These are the activations of a small network on made-up records, seen along a few directions, one row for each record.
Each row is followed by the record's values for the fields Vin, Mav, Lepu, Pudar, Konid, Daru.
A field that a record lacks is left out.
The largest differences between rows may come from other fields.
(in the rows, 500 means zero)
Strong random noise was added to every row along 2 fixed directions; ignore it. To show where, here is one row again and again, with new noise each time:
[409 418 412 524 620 444 390 464 428 388 426 721 617 301 452 464]
[395 430 451 554 687 438 332 453 481 266 371 780 618 270 465 481]
[533 345 346 492 590 338 402 554 331 567 490 578 683 379 420 487]
[181 533 324 405 232 760 757 298 327 754 636 687 444 305 451 287]

[295 340 556 480 642 567 306 574 638 349 447 618 579 456 497 389]
Vin=f1, Lepu=c1, Pudar=u2, Konid=y1, Daru=g3
[640 585 580 684 601 106 399 550 487 392 349 442 436 333 745 625]
Vin=f2, Mav=b2, Konid=y1, Daru=g11
[377 566 541 482 594 712 493 351 552 267 424 789 463 417 456 485]
Vin=f2, Konid=y2, Daru=g3
[220 459 408 341 466 849 579 408 577 527 560 685 559 489 406 335]
Vin=f2, Lepu=c2, Pudar=u1, Konid=y1, Daru=g3
[596 266 488 442 794 325 180 753 600 338 421 492 763 585 423 510]
Vin=f1, Lepu=c2, Pudar=u2, Konid=y1, Daru=g3
[388 423 517 586 716 447 284 479 537 198 360 757 608 242 475 495]
Vin=f1, Konid=y1, Daru=g3
[602 214 295 495 664 219 312 668 380 595 466 484 755 414 425 527]
Vin=f2, Lepu=c2, Pudar=u1, Konid=y1, Daru=g3
[650 295 417 418 601 438 421 635 363 647 577 442 663 577 374 525]
Vin=f2, Konid=y2, Daru=g3
[264 544 493 503 338 657 650 395 558 656 572 476 311 422 550 374]
Vin=f2, Lepu=c1, Pudar=u1, Konid=y1, Daru=g3
[426 629 564 421 165 729 795 405 449 741 647 389 261 614 559 402]
Vin=f1, Mav=b5, Konid=y2, Daru=g5
[340 364 476 338 410 696 531 580 515 722 647 412 539 632 441 331]
Vin=f1, Lepu=c1, Pudar=u2, Konid=y1, Daru=g3
[825 423 446 506 754 400 332 570 424 345 386 545 687 628 373 656]
Vin=f1, Konid=y2, Daru=g3
[451 275 604 477 709 362 199 753 664 442 476 355 619 589 534 477]
Vin=f1, Lepu=c1, Pudar=u2, Konid=y1, Daru=g3
[645 307 542 501 835 460 238 674 633 297 443 489 713 644 391 558]
Vin=f2, Lepu=c1, Pudar=u2, Konid=y1, Daru=g3
[380 440 341 450 451 542 568 415 344 649 577 631 584 376 405 407]
Vin=f2, Konid=y1, Daru=g3
[452 559 580 576 495 347 409 576 505 439 498 467 452 426 591 516]
Vin=f1, Mav=b1, Konid=y2, Daru=g7
[615 317 341 361 520 426 442 692 411 723 598 332 691 686 386 444]
Vin=f1, Lepu=c2, Pudar=u2, Konid=y1, Daru=g3
[499 393 320 447 390 432 558 520 268 815 622 446 617 433 400 413]
Vin=f1, Konid=y1, Daru=g3
[625 271 418 404 611 392 357 671 443 668 535 379 680 600 364 510]
Vin=f1, Lepu=c1, Pudar=u1, Konid=y2, Daru=g3
[270 583 442 292 228 904 718 434 570 786 676 412 414 686 473 322]
Vin=f1, Lepu=c2, Pudar=u1, Konid=y1, Daru=g3
[761 496 393 528 670 440 415 460 394 317 381 614 657 524 350 616]
Vin=f1, Konid=y2, Daru=g3
[633 259 358 476 579 230 350 681 313 688 536 420 739 444 415 493]
Vin=f1, Konid=y1, Daru=g3
[444 509 506 473 464 555 566 507 558 629 545 382 402 577 489 466]
Vin=f2, Lepu=c1, Pudar=u1, Konid=y2, Daru=g3
[166 474 469 489 268 659 663 440 530 741 637 449 338 408 578 295]
Vin=f2, Lepu=c1, Pudar=u2, Konid=y1, Daru=g3
[492 605 389 386 291 863 783 303 375 735 665 559 444 608 368 422]
Vin=f2, Konid=y2, Daru=g3
[440 400 502 479 471 509 449 572 544 630 530 353 499 532 525 468]
Vin=f1, Lepu=c1, Pudar=u1, Konid=y1, Daru=g3
[212 353 422 409 441 648 527 504 481 639 593 565 513 418 466 321]
Vin=f1, Lepu=c1, Pudar=u2, Konid=y1, Daru=g3
[825 521 474 583 474 166 509 537 365 477 442 349 540 508 467 631]
Vin=f1, Mav=b5, Konid=y2, Daru=g1
[894 382 440 586 571  82 424 751 361 605 543 208 600 606 481 636]
Vin=f2, Mav=b4, Konid=y2, Daru=g7
[664 618 486 540 307 350 675 414 320 777 492 335 432 525 589 602]
Vin=f1, Mav=b2, Konid=y1, Daru=g9
[177 432 577 411 597 777 420 488 684 337 499 673 514 517 463 346]
Vin=f1, Lepu=c1, Pudar=u2, Konid=y1, Daru=g3
[631 488 538 521 745 476 321 520 534 236 380 620 629 545 386 597]
Vin=f1, Konid=y2, Daru=g3
[504 606 385 397 412 827 688 277 424 537 586 669 506 557 348 456]
Vin=f2, Konid=y2, Daru=g3
[385 693 380 404 304 958 816 185 383 581 576 720 378 521 392 426]
Vin=f2, Konid=y2, Daru=g3
[399 411 383 333 354 766 634 495 438 811 668 403 546 620 386 381]
Vin=f1, Lepu=c1, Pudar=u1, Konid=y1, Daru=g3
[516 319 349 268 409 630 594 629 380 899 719 302 607 742 368 393]
Vin=f2, Lepu=c1, Pudar=u2, Konid=y1, Daru=g3
[514 569 678 630 582 343 367 447 603 329 338 538 484 431 636 595]
Vin=f1, Mav=b2, Konid=y1, Daru=g1
[375 526 524 462 269 577 636 551 466 737 655 316 406 602 576 445]
Vin=f1, Mav=b1, Konid=y1, Daru=g7
[368 659 548 527 328 733 665 416 570 452 532 522 384 507 540 437]
Vin=f1, Mav=b1, Konid=y1, Daru=g7

Which values does each new row have?
[217 537 549 427 372 753 581 393 616 573 547 531 341 435 505 378]
Vin=f1, Lepu=c1, Pudar=u1, Konid=y2, Daru=g3
[552 369 464 438 611 407 407 659 543 518 501 446 623 589 390 469]
Vin=f1, Lepu=c2, Pudar=u2, Konid=y2, Daru=g3
[537 284 302 399 424 348 511 645 243 883 643 387 695 462 389 425]
Vin=f1, Konid=y1, Daru=g3
[632 501 470 451 654 570 420 473 491 322 429 621 640 582 360 566]
Vin=f1, Konid=y2, Daru=g3
[385 395 469 560 594 357 303 542 576 397 378 579 538 320 564 489]
Vin=f1, Lepu=c2, Pudar=u1, Konid=y1, Daru=g3
[354 495 447 373 425 696 549 476 587 595 565 498 477 569 487 414]
Vin=f2, Lepu=c2, Pudar=u1, Konid=y1, Daru=g3
[255 685 566 463 487 954 593 221 632 180 410 878 389 398 457 414]
Vin=f1, Konid=y2, Daru=g3
[397 551 672 613 644 540 354 491 705 182 432 617 473 512 566 552]
Vin=f2, Mav=b1, Konid=y1, Daru=g7
[224 497 497 535 595 643 432 338 566 240 406 894 517 208 490 394]
Vin=f2, Konid=y1, Daru=g3
[472 554 603 530 390 446 524 580 565 576 605 241 398 622 619 499]
Vin=f1, Mav=b1, Konid=y1, Daru=g7
[490 509 454 453 462 626 535 419 434 484 520 591 506 444 450 459]
Vin=f1, Konid=y2, Daru=g3
[434 407 319 455 475 477 540 456 313 674 579 598 626 388 394 427]
Vin=f2, Konid=y1, Daru=g3
[501 504 462 413 407 648 578 464 403 596 546 508 496 514 440 459]
Vin=f1, Konid=y2, Daru=g3
[273 527 398 335 221 849 756 374 426 834 668 476 390 535 397 317]
Vin=f1, Lepu=c1, Pudar=u1, Konid=y2, Daru=g3
[540 569 559 604 740 517 335 384 564  31 290 785 531 333 455 594]
Vin=f1, Konid=y2, Daru=g3
[432 367 391 485 427 365 438 587 469 728 538 394 555 448 519 428]
Vin=f1, Lepu=c2, Pudar=u1, Konid=y1, Daru=g3
[656 381 454 442 581 446 448 583 402 584 542 482 618 564 406 545]
Vin=f2, Konid=y2, Daru=g3
[809 125 326 506 771  69 193 786 334 625 444 339 807 511 387 627]
Vin=f1, Lepu=c1, Pudar=u1, Konid=y1, Daru=g3
[698 200 397 524 829 107 162 746 385 436 415 519 841 422 395 588]
Vin=f1, Konid=y1, Daru=g3
